These are the activations of a small neural network, seen along a few directions. Each row is one input.
In each table, some parts of the input vary, and every possible input appears once, in random order.
Descriptions start from the smaller parts, as in this example, which fits no table here: one of 3 separate values, together with either a single point or one of 9 places around a ring or (one of 4 places along a line, together with one of 5 places around a ring).
Shared parts are said once, and a part with two or three values counts as separate values.

A family of inputs:
row 1: [ 25  -2  37 -24  22  30  34 -45 -16 -14  -1 -42   9]
row 2: [-10 -23  -7  33 -46  22  -5   8  17 -10 -39   8  11]
row 3: [ 33 -11  49 -43  55  -8 -34 -19  10 -25  47  30 -25]
row 4: [  7   7  -4  16 -51  32  37   4  42   2 -37 -19  -1]
row 5: [-28 -36 -13  21 -21  22 -29  59  18  32 -48 -31  -7]
row 6: [ 10  30 -13 -24   2 -35 -38 -17 -13  25  28  38  12]
row 7: [  6 -38  48 -18  35  21 -15 -29 -18 -57   5 -30   3]
row 8: [-50 -10 -20  35   4  -1 -31  89  -6  20 -28  -3 -25]
row 9: [  4  11 -19  16 -24   6  46 -25  16   1 -37 -27  18]
row 10: [ -7  15 -20  28  -2 -16 -28  75  19  50   6  12 -52]
row 11: [ 39  52  -2 -20   4  -7  30 -36 -18  -3  15  -4   1]
row 12: [  5   3 -29   9  10 -50  -4  -6  11  18  10  58  -1]
row 13: [ 30  16  -8   2  23 -32 -13 -32 -28   0  44  40   3]
row 14: [ 12  25  -9  11 -21  -9  44  11  43  22  -4  11 -18]
row 15: [ 35  20  28 -45   8  -6  34 -18  -5 -23  48 -11 -16]
row 16: [  0  39 -34 -22  -9 -11  42 -12  25   2 -10  23 -14]
row 17: [-27   6  -3  11 -10  18 -12 -23 -30  -6   6 -17  45]
row 18: [ 17  61 -25 -21  -9  -9  24 -10 -11  17  24 -12  15]
row 19: [  1  -1  14  -1 -13  17  -8 -35 -36 -38  -3  -8  39]
row 20: [ -8 -27 -21  20 -30  11  13  44  40  49 -33 -69 -21]
row 21: [ -8 -12 -17   2   1 -19 -32  32  35  53  13  41 -21]
row 22: [ -6 -32  34 -24  70   5 -25  -6 -41 -50   4  16  -6]
row 23: [-21   1  -7  44  -2 -28 -17  -3  -4 -35 -17  32  11]
row 24: [-10  21 -11 -21 -37   9  21 -25  -9   9  10 -50  32]
row 25: [ 34 -13  43 -29  47  35  26 -34   4 -32  -9 -52   2]
row 26: [ -6  14  -3  12 -22   5  26  62  49  56  11 -23 -42]
row 27: [-21   5   5  14  19  -3 -23 -30 -51 -35  18  27  13]
row 28: [ -9 -12  41  -5  25 -15 -32 -22 -44 -48  20   9   1]
row 29: [-10 -26 -17  47 -22 -21  -3  48 -14 -13 -23  34   3]
row 30: [-28 -39 -10  21 -12  23 -28  17  14  35 -48  -7  12]
row 31: [-43  15  -8   4  -7 -25 -29   3 -54 -16  13  15  19]
row 32: [ -1  12  -1  -5 -21  -3  24  26  38  56   1  -1 -22]
row 33: [-19 -16 -26  14 -19  32  26  20  40  34 -19 -54   7]
row 34: [-21 -29  -7  29 -18 -14  10 -13  -1  -9 -30   2  34]
row 35: [ 45   6  40 -58  53   9  31 -18  -6 -11  10   3 -31]
row 36: [-42 -14 -24  22   3   8 -30  55  -4   9 -21  24  -7]
row 37: [ 14 -28  34 -27  15  25 -14 -31 -32 -35  -5  -9  28]
row 38: [ 37   3  23 -33  41 -14 -34 -35  -7 -16  42  36 -16]
row 39: [ 11  -5 -11 -22 -19  18  24 -59  -7 -17  13 -35  20]
row 40: [ 11  17 -23  29 -22 -22  -8  30  32   3  24  45 -15]
Describe the family of inputs behind these rows. -> one of 5 places around a ring, together with one of 8 places along a line
The inputs of row 18 and row 11 match in every part but the place on the line of 8. If row 6 is changed in the same way as row 18 into row 11, which row does it become? -> row 13
The inputs of row 10 and row 3 match in every part but the place on the line of 8. If row 20 is changed in the same way as row 10 into row 3, which row does it become? -> row 25
Which other rows does row 28 become when the place on the ring of 5 takes its other values? List them by row number. -> row 1, row 15, row 37, row 38
Which other rows does row 12 become when the place on the ring of 5 takes its other values? List them by row number. -> row 9, row 16, row 23, row 34

A family of inputs:
row 41: [-10   4 -40  14 -34  21  13 -12   7  27 -17 -40  39]
row 42: [-20   0 -19  13   8 -18 -33  11   6  -5  -2  54 -15]
row 43: [-21   1 -12  35 -47 -11  -6  11 -34  17  -7   9  30]
row 44: [  0   4 -16 -10  -2 -16  20  19  34   7  33  21 -27]
row 45: [ -6 -21 -21  21 -21  26  25  -7  27   0 -35 -30  13]
row 46: [ 23  -4  56 -56  67  19  -7 -54 -53 -47  30 -17  21]
row 47: [  6  46 -22   0 -31  -6  24   6  17  31   1 -26   2]
row 48: [ -5  -3  -5   9  35  -5 -57  43 -22   3   3  19 -18]
row 49: [ 12  25 -29 -10 -27 -17  11   8   4  41  43  16  -8]
row 50: [  7   2  11  -6  -6  21  28  26  33  12 -11 -14 -33]
row 51: [-27 -26   1  19 -32 -11   0  21  -9 -10 -30  19   6]
row 52: [  3  16  10 -10  15  17   6  34   8  25 -12 -44 -30]
row 53: [-25 -26  16  23   2  -3 -27  48 -29   1 -18 -20   4]
row 54: [ 29 -12  54 -42  55  12   5 -64 -32 -69  29  -3  15]
row 55: [ 40  35  34 -34  14 -15  -8 -94 -49 -43  33 -11  40]
row 56: [ -9  -9 -19  15 -27  22  20 -14  32  14 -36 -21  28]
row 57: [ -8  -9  -2  16  19  -6 -43  29   2 -13  -2  42 -24]
row 58: [-31 -31  18  14 -17   1 -23  34  -8 -11 -31   6  -8]
row 59: [  0  22   0   4 -14   6  37  12  37   9 -10 -10 -20]
row 60: [ 10   4   7 -26  27  -8 -18  47  21  31  22  -6 -26]
row 61: [ 21  -1  41 -30  47  -3  17 -86 -26 -66  34   1  21]
row 62: [ -1   3 -32  20   1 -25 -22   6  -9   1  -1  56  -3]
row 63: [ 15  22 -15   2 -23  -4  39   2  24  18 -14 -10 -13]
row 64: [-21 -18  -6  18 -46 -15  -5  14 -11   0 -28  21  11]
row 65: [ -8 -29  -9  10   9  43   0  19   5  16 -23 -59   9]
row 66: [ -5 -37  -7   9 -10  40   4   6  32   6 -37 -36   1]
row 67: [ 22  11  41 -34  37  -3  17 -96 -38 -50  22  13  31]
row 68: [-10  24 -35  21  -7 -24 -37   0 -26  21  13  42  10]
row 69: [  9  17 -12  -7  -8 -24  12   9  31  21  27  24 -17]
row 70: [  9  -8  11   1  17 -13   6  22  24  16  25   8 -40]
The inputs of row 55 and row 61 match in every part but one. If row 43 is changed in the same way as row 55 into row 61, which row does it become? -> row 51
Describe the family of inputs behind these rows. -> one of 5 places along a line, together with either a single point or one of 5 places around a ring
Which other rows does row 69 become when the place on the line of 5 takes its other values? List them by row number. -> row 44, row 49, row 60, row 70
Which other rows agree with row 69 in the place on the line of 5? List them by row number. -> row 56, row 62, row 63, row 64, row 67
Which other rows agree with row 50 in the place on the line of 5? List them by row number. -> row 54, row 57, row 58, row 66, row 70

A family of inputs:
row 71: [ 20   4  -4 -15  40 -27 -24  59  19  41  42   6 -41]
row 72: [ 29  -3  23  -5   8  10  14  10  41  25  14 -14 -67]
row 73: [ 19   9  59 -28  52   4 -19 -94 -79 -97  24   9  51]
row 74: [ 21  13 -14 -24  -8  32  66  -8  46  29 -10 -65  12]
row 75: [-12 -43  33   3  11  32   5  40  -1 -28 -33  -6 -33]
row 76: [-12 -56 -16 -21 -12  40  31  -4   5  -1 -56 -66  35]
row 77: [-14  37 -27  11 -55 -37  44   1  23  47  -3  -1  13]
row 78: [  63   25   36  -49   47  -25    7 -111  -34  -63   68   11   17]
row 79: [-12 -20   9   5  23  14 -60  75 -26  -6  -4   9 -19]
row 80: [-51  -1 -36  43 -15  -8 -31  30  -7  -9 -29  62  16]
row 81: [ -7  38 -49  30 -38 -17 -20   3  22  43  29  62 -26]
row 82: [-44  -3 -14  49 -53 -17 -12   0  -9  20 -43  -6  42]
The inputs of row 76 and row 74 match in every part but one. If row 82 is changed in the same way as row 76 into row 74, which row does it become? -> row 77
Describe the family of inputs behind these rows. -> one of 2 separate values, together with either a single point or one of 5 places around a ring
